A small network was shown many inputs. Here are its activations along a few directions, one row for each input.
Each table varies a few parts of the input and shows all the possible inputs, shuffled.
Descriptions start from the smaller parts, as in this example, which fits no table here: one of 2 separate values, together with either a single point or one of 9 places along a line or (one of 6 places along a line, together with one of 8 places around a ring).
Shared parts are said once, and a part with two or three values counts as separate values.

Other details of the inputs shift rows strongly along two fixed directions, in all tables alike. That doesn't count.

Rows:
x1: [-1.64 -3.71  0.40  4.53  1.32  5.57 -0.63 -0.70 -2.26  2.41 -2.15]
x2: [ 2.23 -2.47 -1.48  4.33  2.25  4.17 -0.93  6.27  2.12 -3.49 -3.15]
x3: [-2.19 -5.48  2.00  5.84  0.73  5.67 -2.38 -1.56 -3.29  1.56 -4.64]
x4: [ 0.41 -0.42 -1.61 -2.70 -0.35 -5.93 -0.64 -1.91 -4.73  1.38 -0.17]
x5: [-1.90  0.90  0.82 -3.05 -0.98 -7.32  0.04 -0.13  0.28 -2.09  2.89]
x6: [ 2.79  7.03 -4.81 -1.83  0.89  4.56  5.22  1.10  5.43  1.87  4.74]
x7: [-2.19 -1.47  3.97  2.59 -0.54  4.87 -1.64  2.79  1.50 -0.09  1.02]
x8: [-3.32 -5.15  5.99  5.12 -0.71  4.80 -4.21  0.84  0.67 -1.25 -2.33]
x9: [ 1.50 -1.63  1.45 -1.81 -0.95 -6.06 -1.27 -4.23 -0.94 -2.08 -4.94]
x10: [-1.55 -1.68 -0.78  2.76  1.21  6.30 -0.82 -0.68 -2.67  1.65 -0.84]
x11: [-2.58 -3.20  3.55 -0.89 -0.79 -7.71 -1.60 -1.07 -0.61 -2.28 -0.36]
x12: [-2.04  0.86  0.79 -3.86 -0.84 -6.74 -0.53 -0.41 -0.36 -2.69  3.02]
x13: [ 3.44  7.36 -4.36 -2.32  0.06  5.06  3.80  1.37  4.71  1.82  4.48]
x14: [ 2.10  0.60 -0.08 -2.21 -0.95 -6.34  0.62 -3.25  0.44 -1.13 -2.83]
x15: [ 3.80  7.19 -3.58 -2.46 -0.04  5.06  4.19  2.15  4.29  2.24  4.05]
x16: [ 1.14  1.25 -2.25 -4.05 -0.32 -5.96  0.77 -0.58 -4.59  2.16  1.23]
Each input here is: either a single point or (one of 3 separate values, together with one of 5 places along a line).

Rows:
x17: [ 3.92  4.60 -3.15  0.30  0.87  4.99  3.54  3.16  5.02  1.08  1.38]
x18: [-1.66 -0.36  3.50  1.81 -0.43  4.25 -0.11  2.11  3.52  0.06  1.40]
x19: [-2.85 -5.09  2.42  1.90 -0.25 -5.27 -3.31 -1.52 -2.20 -2.37 -2.42]
x20: [-1.59 -3.76  2.53  0.98 -0.98 -5.80 -2.54  0.36 -2.09 -0.70 -1.16]
x21: [-1.06  3.76 -0.78 -4.57 -0.55 -5.41  2.18 -0.04  2.68 -2.19  4.96]
x22: [ 0.27 -1.47  0.76  3.80 -0.07  6.21 -0.24 -1.38 -0.96  3.89 -1.92]
x23: [-1.85 -0.28 -1.45  1.74  1.98  6.09  1.36  0.52 -0.70  1.22  1.11]
x24: [-1.92 -1.84  1.46  3.53 -0.02  4.91 -2.89  2.36 -0.15 -0.64  0.37]
x25: [ 0.66  3.49 -3.51 -5.49  0.37 -4.01  1.92  0.60 -3.04  0.60  3.52]
x26: [ 1.89 -3.73  1.58  1.34 -0.02 -4.87 -1.18 -2.83  0.26 -3.26 -7.21]
x27: [-1.19 -2.74  1.49  3.36  1.13  5.81  0.18  1.18 -1.76  2.27 -1.14]
x28: [ 1.97  3.59 -3.32 -4.35 -0.99 -3.91  0.82 -2.45 -2.66  1.97  1.47]
x29: [-0.63 -4.06  1.27  1.01 -0.39 -3.80 -2.12 -5.58 -3.72  0.68 -5.10]
x30: [ 0.20  4.70 -0.25 -5.71 -1.16 -5.11  1.05  1.16  1.87 -2.01  5.06]
x31: [ 3.85  3.19 -2.55  0.34  0.51  5.92  1.34  2.35  3.94 -0.60 -0.32]
Changing only one part turns x22 into x29. The same change can be made to x17. Which row results?
> x26
What do these inputs look like to the network?
> one of 3 separate values, together with either a single point or one of 4 places along a line
Which other rows does x27 become when the choice among 3 separate values takes its other values? List them by row number.
> x23, x25

Rows:
x32: [-0.65  0.07  0.47 -4.03 -0.98 -6.92 -0.83 -0.88 -2.84 -0.82  1.06]
x33: [-0.70 -4.02  1.49  5.27  0.74  6.03 -1.31 -1.84  0.03 -0.14 -5.55]
x34: [-3.08 -4.88  2.98  5.15  0.46  5.82 -3.26  0.05 -1.24 -0.59 -2.35]
x35: [-0.45 -4.59  2.96  4.79  0.66  5.67 -3.26  1.37 -0.14 -1.32 -4.42]
x36: [ 0.59  6.86 -5.80 -1.98  1.16  5.29  4.20  0.24  2.85  2.63  6.28]
x37: [-1.99 -4.67  2.37  5.33  0.96  5.49 -2.63  1.06 -0.80 -1.57 -3.72]
x38: [-0.56 -0.02  0.33 -2.43 -0.31 -8.20  0.37 -0.34  0.51 -2.94  0.45]
x39: [-1.10 -4.10  3.95  4.61 -0.53  5.96 -3.71  1.06 -0.68 -0.37 -3.98]
x40: [ 0.89 -3.93  2.02  4.74  0.31  6.28 -1.75 -1.54  0.52 -0.03 -6.01]
x41: [ 0.36 -0.10  2.43 -3.33 -1.95 -9.09 -1.06 -0.85  0.05 -2.00 -0.45]
x42: [ 2.36  6.56 -4.64 -1.92  0.35  4.60  3.72  3.42  1.98  3.37  5.77]
x43: [ 0.68 -3.75  1.49  5.16  0.98  6.95 -1.39  1.38  0.06  1.11 -4.09]
x44: [ 0.32  5.72 -5.62 -1.36  1.31  4.73  4.04  2.48  1.56  3.21  7.22]
x45: [ 0.41 -0.85  0.47 -3.40 -0.75 -8.36 -0.20 -2.03 -3.87  0.95 -0.69]
x46: [ 1.33  5.85 -6.24 -1.28  1.74  4.37  4.71  3.45  1.99  2.19  5.89]
x47: [ 1.27  7.66 -4.67 -2.42  0.69  6.79  4.63  0.65  2.89  3.30  6.47]
x48: [-1.17 -0.63  2.78 -3.65 -1.60 -8.92 -0.67 -1.60 -0.65 -1.56  0.60]
x49: [-1.73 -1.03  1.57 -2.69 -1.01 -9.28 -0.73 -1.84 -0.56 -2.20  0.96]
x50: [ 2.25  0.50  0.17 -3.49 -1.48 -7.92 -0.21 -3.71 -2.25 -0.23 -2.49]
x51: [ 0.97 -0.65  1.48 -3.06 -0.74 -9.28 -0.68 -0.53  0.58 -2.98 -0.97]
Changing only one part turns x51 into x43. The same change can be made to x49. Which row results?
> x44
What do these inputs look like to the network?
> one of 4 places along a line, together with one of 5 places around a ring
Which other rows does x34 become when the place on the ring of 5 takes its other values? List them by row number.
> x32, x35, x37, x39
A walk changes only the place on the line of 4. It starts at x48 and steps to x32. List the rest of the walk in order.
> x45, x47
